Small tables with named rows and columns. After each table, cells are looked up by row and column.

Table zalu
|  | defum | fitike |
|---|---|---|
| kadu | 71 | 65 |
| zove | 111 | 56 |
| faz | 135 | 104 |
| gep | 46 | 16 |
| besagut | 85 | 198 |
| zefi | 122 | 163 |
| sev | 131 | 107 |
| laf | 58 | 13 |
| lar | 128 | 97 |

fitike of faz is 104
defum of gep is 46
fitike of sev is 107
defum of sev is 131
defum of lar is 128
fitike of laf is 13
defum of kadu is 71
defum of zove is 111
fitike of zove is 56
fitike of gep is 16
fitike of kadu is 65
defum of faz is 135
fitike of besagut is 198
Which row has the largest defum? faz

riza:
|  | repok | daro | vokag | tisepom | teber |
|---|---|---|---|---|---|
| linepad | 77.532 | 17.000 | 77.532 | 48.122 | 70.776 |
| pev | 88.478 | 30.105 | 88.478 | 36.113 | 46.109 |
| soluri | 87.207 | 23.868 | 87.207 | 40.813 | 53.715 |
| dizovok | 83.666 | 19.386 | 83.666 | 45.003 | 62.379 |
| nog | 69.361 | 16.580 | 69.361 | 49.808 | 78.123 |
| pinud | 84.893 | 46.434 | 84.893 | 25.524 | 37.070 |
| luvidu | 59.803 | 17.652 | 59.803 | 50.146 | 83.426 |
| lem | 87.559 | 37.743 | 87.559 | 30.883 | 40.219 |

dizovok, repok => 83.666
soluri, tisepom => 40.813
linepad, repok => 77.532
luvidu, repok => 59.803
lem, teber => 40.219
pinud, tisepom => 25.524
dizovok, vokag => 83.666
pev, teber => 46.109
soluri, teber => 53.715
pinud, vokag => 84.893
linepad, teber => 70.776
dizovok, teber => 62.379
Row with the largest repok: pev

Table gezep
,dakubov,deg,zif,momu,bepel,luvid,tev
vuza,158,103,144,83,148,49,118
valu,95,76,62,58,67,124,69
bubes,107,81,83,64,62,123,81
gedov,38,114,84,148,129,93,95
bol,4,134,94,215,145,81,112
ris,116,80,82,44,48,127,80
siz,58,98,81,106,42,143,91
fum,91,84,77,63,72,126,86

momu of fum is 63
deg of ris is 80
dakubov of bol is 4
tev of bubes is 81
deg of bol is 134
dakubov of fum is 91
deg of vuza is 103
luvid of fum is 126
momu of ris is 44
momu of vuza is 83

kuvi:
columns: fonifub, nane, saf, kos, zolo, rut, geb, sikitaz
suse: [5329, 5914, 7240, 4795, 2939, 6488, 5339, 8213]
fop: [2489, 4134, 6688, 2434, 1541, 5598, 7397, 6426]
lumevi: [4137, 5512, 8781, 4027, 3986, 5160, 5280, 6450]
desem: [4734, 5668, 8082, 4353, 3155, 5993, 5606, 7543]
gal: [3498, 4393, 6813, 3159, 1709, 6082, 7455, 7225]
tas: [6289, 6228, 5474, 5581, 2626, 7229, 4957, 8953]
banaped: [2666, 4830, 8108, 2950, 3796, 4369, 5508, 4934]
zabusa: [4351, 5923, 8791, 4523, 5741, 4280, 3761, 5039]
piz: [4883, 6033, 8898, 4807, 5077, 4982, 4266, 6179]
rek: [4543, 5887, 8864, 4549, 5082, 4799, 4373, 5890]

rut of suse: 6488
rut of lumevi: 5160
saf of lumevi: 8781
sikitaz of piz: 6179
kos of lumevi: 4027
nane of lumevi: 5512
zolo of zabusa: 5741
saf of zabusa: 8791
nane of fop: 4134
geb of desem: 5606
nane of suse: 5914
saf of rek: 8864
Row with the largest rut: tas

roz
|  | rigaz | gis | vol | setiris | kur | tepu | kinib |
|---|---|---|---|---|---|---|---|
| perude | 100 | 125 | 62 | 171 | 220 | 67 | 71 |
| vad | 123 | 111 | 140 | 94 | 89 | 114 | 148 |
| lesasi | 129 | 115 | 149 | 64 | 34 | 146 | 113 |
| zamikob | 103 | 129 | 65 | 160 | 198 | 80 | 51 |
| poti | 121 | 132 | 110 | 88 | 68 | 144 | 29 |
| tibi | 124 | 130 | 119 | 77 | 49 | 152 | 35 |
| beketid | 112 | 108 | 111 | 135 | 164 | 78 | 157 |
| faf | 128 | 114 | 149 | 69 | 42 | 141 | 122 |
| rus | 110 | 109 | 102 | 145 | 182 | 71 | 154 |
| neru | 118 | 134 | 104 | 99 | 85 | 136 | 27 |

kur of tibi = 49
rigaz of beketid = 112
kinib of zamikob = 51
gis of vad = 111
gis of tibi = 130
setiris of poti = 88
kur of perude = 220
setiris of neru = 99
kinib of neru = 27
vol of poti = 110
vol of vad = 140
gis of faf = 114
kinib of poti = 29
tepu of beketid = 78
tepu of poti = 144
tepu of faf = 141
vol of rus = 102
tepu of rus = 71
Which row has the largest kur? perude

vate =
	pim	gefop	sorafid	dufe	peb	tur	bot	norodo	zes	seke
geso	218	-287	311	-229	-19	-131	-387	139	-219	-198
ton	-209	-324	51	57	-1	260	357	-186	-177	-78
dun	136	169	-930	-110	-72	-413	158	-320	-40	145
divi	34	-319	-251	-182	65	-178	495	63	-87	-81
zor	74	99	-189	181	182	-471	-211	-61	-78	-154
zama	-135	-257	-479	-105	-258	304	-404	-178	38	34
bitulo	-120	-32	89	-140	-303	135	-56	-292	182	390
vagu	223	-200	-184	-233	56	89	-200	350	-304	53
lov	-90	-250	-204	-286	-161	200	-242	-43	141	389
doz	22	-181	-232	-150	-154	-370	-129	-452	111	-74
riminar	-91	-353	-161	-322	30	-17	-314	-326	-50	77
vaf	203	-46	-433	-29	-280	-247	396	32	-72	-227
puz	-276	-226	-21	-330	204	-42	122	116	236	-68
temiseb	52	-291	574	296	215	-372	-112	-210	17	131

What is the gefop of ton in vate?
-324
What is the zes of geso in vate?
-219
What is the bot of riminar in vate?
-314
What is the zes of divi in vate?
-87
What is the pim of ton in vate?
-209
What is the tur of geso in vate?
-131
What is the bot of zor in vate?
-211
What is the peb of vagu in vate?
56
What is the peb of ton in vate?
-1
What is the peb of dun in vate?
-72
What is the peb of temiseb in vate?
215
What is the zes of vagu in vate?
-304
Row with the largest seke: bitulo

gimev.csv
,risa,divi,ses,kitak,nol,baniz,saf,rekinag,segivu,koru
vizuris,83,124,136,188,115,149,108,120,83,116
komok,85,58,71,114,58,252,164,73,164,115
rusore,90,75,48,133,98,139,125,172,106,179

kitak of rusore = 133
kitak of vizuris = 188
segivu of komok = 164
koru of rusore = 179
risa of rusore = 90
risa of vizuris = 83
divi of komok = 58
nol of vizuris = 115
ses of komok = 71
koru of vizuris = 116
saf of komok = 164
nol of komok = 58

kikazi
         togokul     sug
kizadom    0.323   1.990
tetomud    5.151   2.700
silile    -5.196   1.970
zan        2.752  -0.430
latufon    4.076  -1.399
rofitem   -0.988   6.056
pas        7.952  -4.125
tuz       -2.067   5.534
sok        1.623  -2.149
tanovo     1.561   5.273
loze      -0.811  -1.053

What is the sug of kizadom in kikazi?
1.990
What is the togokul of rofitem in kikazi?
-0.988
What is the togokul of pas in kikazi?
7.952
What is the togokul of tuz in kikazi?
-2.067
What is the sug of sok in kikazi?
-2.149
What is the sug of rofitem in kikazi?
6.056
What is the sug of latufon in kikazi?
-1.399
What is the togokul of latufon in kikazi?
4.076
What is the togokul of tanovo in kikazi?
1.561
What is the togokul of tetomud in kikazi?
5.151
What is the sug of tanovo in kikazi?
5.273
Row with the largest togokul: pas

Table vov
         vak  rumev  vun
lal       88    149  211
gomad     42    163  125
som       49    160  146
val       93    172   90
mabo      38    163  128
voreb     86    150  208
kitipe    39    162  129
luf       83    152  202
ralo      37    161  129
laf       38    163  128
badan     49    160  146
zisogar   49    165  120
mok       94    172   90

vun of voreb is 208
vak of laf is 38
vun of kitipe is 129
vak of lal is 88
vun of lal is 211
rumev of voreb is 150
vun of badan is 146
rumev of ralo is 161
rumev of som is 160
vak of gomad is 42
Row with the largest vak: mok

